Each row below holds a small network's activations on one input, seen along a few directions.
In each table, some parts of the input vary, and every possible input appears once, in random order.
A made-up example of a description, with smaller parts first: one of 6 places along a line, together with either a single point or one of 9 places around a ring or (one of 3 separate values, together with one of 8 places around a ring).
Shared parts are said once, and a part with two or three values counts as separate values.
In the rows, zero is written as 128.

Other details of the inputs shift rows strongly along two fixed directions, in all tables alike. That doesn't count.

A family of inputs:
row 1: [136 153  91  44  94 132 101 187 119 135 175]
row 2: [ 94 101 107 186 129 132 164 121 126 131 103]
row 3: [133 181 188  73 140 180  74 119 130 156 145]
row 4: [135 128  89  36 116 137  73 174 105 130 159]
row 5: [129 139  73  49 104 111 116 169 107 123 157]
row 6: [130 113  87  47 106 128  96 165  90 114 142]
row 7: [111  87 112 159 115  66 184 147 126 121 106]
row 8: [170 141 101  98 103 116 119 182 115  97 181]
row 9: [132  81 116 110 102  92 104 180 107 103 165]
row 10: [ 95 138 201 201 203 165 165  82 170 161  66]
row 11: [155 189 175 150 171 144 142  79 170 140  90]
row 12: [ 91  78 114 176 169 111 181 117 118 110  75]
row 13: [144 100 124 158 156 111 165 115 109 111  77]
row 14: [105  79 114 185 100  79 161 127  97 128 123]
row 15: [118 164 129 132 144 171  79 104 170 140 135]
row 16: [ 91  92 143 159 149 109 200 124  69 150  91]
row 17: [143 158 174  98 157 143  49 119 184 150 137]
row 18: [111  60 120 161 128  78 163 150 113 124  98]
row 19: [115 191 192 164 157 195  88  86 177 161 144]
row 20: [118 154 182 177 143 140 110  84 176 183 105]
row 21: [ 96 113 110 155 121 123 174 115  92 173  95]
row 22: [ 92 170 208 207 189 150 188  74 168 148  92]
row 23: [132 198 177 103 136 178  83 122 179 111 164]
row 24: [137 112  84  96  76 105  70 144 130 108 154]
row 25: [122 152 176 129 160 174  91 134 156 127 152]
row 26: [132 109 108 109  89  79 125 177 120  99 173]
row 27: [109 175 178 161 172 163 145 104 188 148 109]
row 28: [135 197 202 125 158 139  92  77 205 152 112]
row 29: [119  49 132 174 128  95 195  81 130 139 107]
row 30: [150  93 124 147 128 111 156 143  87  95 115]
row 31: [ 96  99  82 137 107 104 174 107  72 138  87]
row 32: [112 161 209 157 176 180 115  89 162 131 110]
row 33: [141 127 119  88  80  94 100 165 129  88 174]
row 34: [156 130  88 135 121 126 112 127 122 129 127]
row 35: [138 109 108 187 128 119 169 120 112 145  97]
row 36: [130 143 101  56  82 119 123 168  89 107 169]
row 37: [138 172 154 116 129 146  45 100 185 163 143]
row 38: [161 146 128 124 115 119 143 141 118  97 141]
row 39: [ 92 107 112 172 146 103 204 107 128  93  78]
row 40: [148 111 129  73  90 116  58 174 124  93 179]
row 41: [ 97  98  84 153 139  95 189 136 123  93 102]
row 42: [136 113 106 106  65 109  76 150 115 105 172]
row 43: [153 103 106 134 152 113 136 140 114 116 106]
row 44: [ 99  79 107 131 134 107 184 150  77 147  92]
row 45: [ 87 106 123 177 123 111 196 105  68 163  98]
row 46: [ 93  87 100 180 104 118 171 120  92  94 114]
row 47: [128 141  98  64  92 117 125 181  92 122 181]
row 48: [137 144 172 109 147 134  72 110 169 134 119]
row 49: [131 142  68  54  90 139  69 156 105 143 167]
row 50: [179 148  89  76 101 128  95 193 139 107 178]
row 51: [122  89  80  95 117 126 107 166 116  72 138]
row 52: [135  66  76  98 100 143 131 142 129  94 177]
row 53: [183 219 158  83 156 169  59 123 194 144 156]
row 54: [171 146 184 150 169 179 137  57 176 169 125]
row 55: [136  94  99 188 113 103 177 131  80 122 120]
row 56: [137 151 217 209 201 149 170  77 140 165  78]
row 57: [131 103 123 202 121 109 189  97  85 120  89]
row 58: [175 172 171 110 161 176  71 139 169 153 140]
row 59: [115  81 121 129 131 132 194  86 103 162 114]
row 60: [139  95  80 170 114 100 169 112  92 110  90]
row 61: [152 203 173  79 143 145  43 119 211 150 160]
row 62: [118 117  86  91  71 125 119 148  66 123 154]
row 63: [123 130  76  62  97 105 138 156  95 109 138]
row 64: [120 166 136 129 134 175  79  97 167 128 129]
Description of these inputs: one of 4 separate values, together with either a single point or (one of 3 separate values, together with one of 5 places around a ring).
The inputs of row 37 and row 15 match in every part but the choice among 4 separate values. If row 20 is changed in the same way as row 37 into row 15, which row does it become? -> row 2
The inputs of row 43 and row 4 match in every part but the choice among 4 separate values. If row 8 is changed in the same way as row 43 into row 4, which row does it become? -> row 47
Change only the choice among 4 separate values in row 9. List by row number the other rows that result. -> row 16, row 25, row 56
Change only the place on the ring of 5 in row 38. List by row number the other rows that result. -> row 8, row 11, row 50, row 53
Change only the place on the ring of 5 in row 7. List by row number the other rows that result. -> row 26, row 28, row 33, row 61
Change only the choice among 3 separate values in row 44. List by row number the other rows that result. -> row 1, row 21

A family of inputs:
row 65: [131  96 120 161 131 118 135 137 142  86 128]
row 66: [159 239 214 107 181 197  77  78 203 180 125]
row 67: [135 195 208 128 147 181  73  75 178 189 140]
row 68: [105 112 116 115 105 104 128 143 113 125 137]
row 69: [141  98 113 158 130 103 131 134 148  97 120]
row 70: [124 117  78  71  97 118  86 162 122 115 158]
row 71: [136 116 102  80 119 116 114 162 115 114 137]
row 72: [150 126  77  83  89 144  89 174 102 104 177]
row 73: [125 119 130 168 123 111 169 113  99 139 108]
row 74: [166 127  60  61  77 130  71 181 104 105 182]
row 75: [ 70  90 134 192 152 107 207  95 106 136  65]
row 76: [148 119  93  44  86 114  77 201 108  98 187]
row 77: [131 128 108 119 130 129 155 145 110 111 132]
row 78: [105 106 133 144 154 120 173 127 109 125  97]
row 79: [123 108 109 133 116 124 134 112 117 144 119]
row 80: [134 212 211 123 167 216  57  67 194 190 141]
row 81: [114  84 153 224 150  83 198  99 133 111  77]
row 82: [108 112 146 192 151  90 231 101 101 136  74]
The inputs of row 69 and row 81 match in every part but one. If row 79 is changed in the same way as row 69 into row 81, which row does it become? -> row 67
What do these inputs look like to the network? -> one of 3 separate values, together with either a single point or one of 5 places around a ring
Change only the place on the ring of 5 in row 77. List by row number the other rows that result. -> row 72, row 75, row 78, row 80
Change only the choice among 3 separate values in row 82. List by row number the other rows that result. -> row 66, row 77
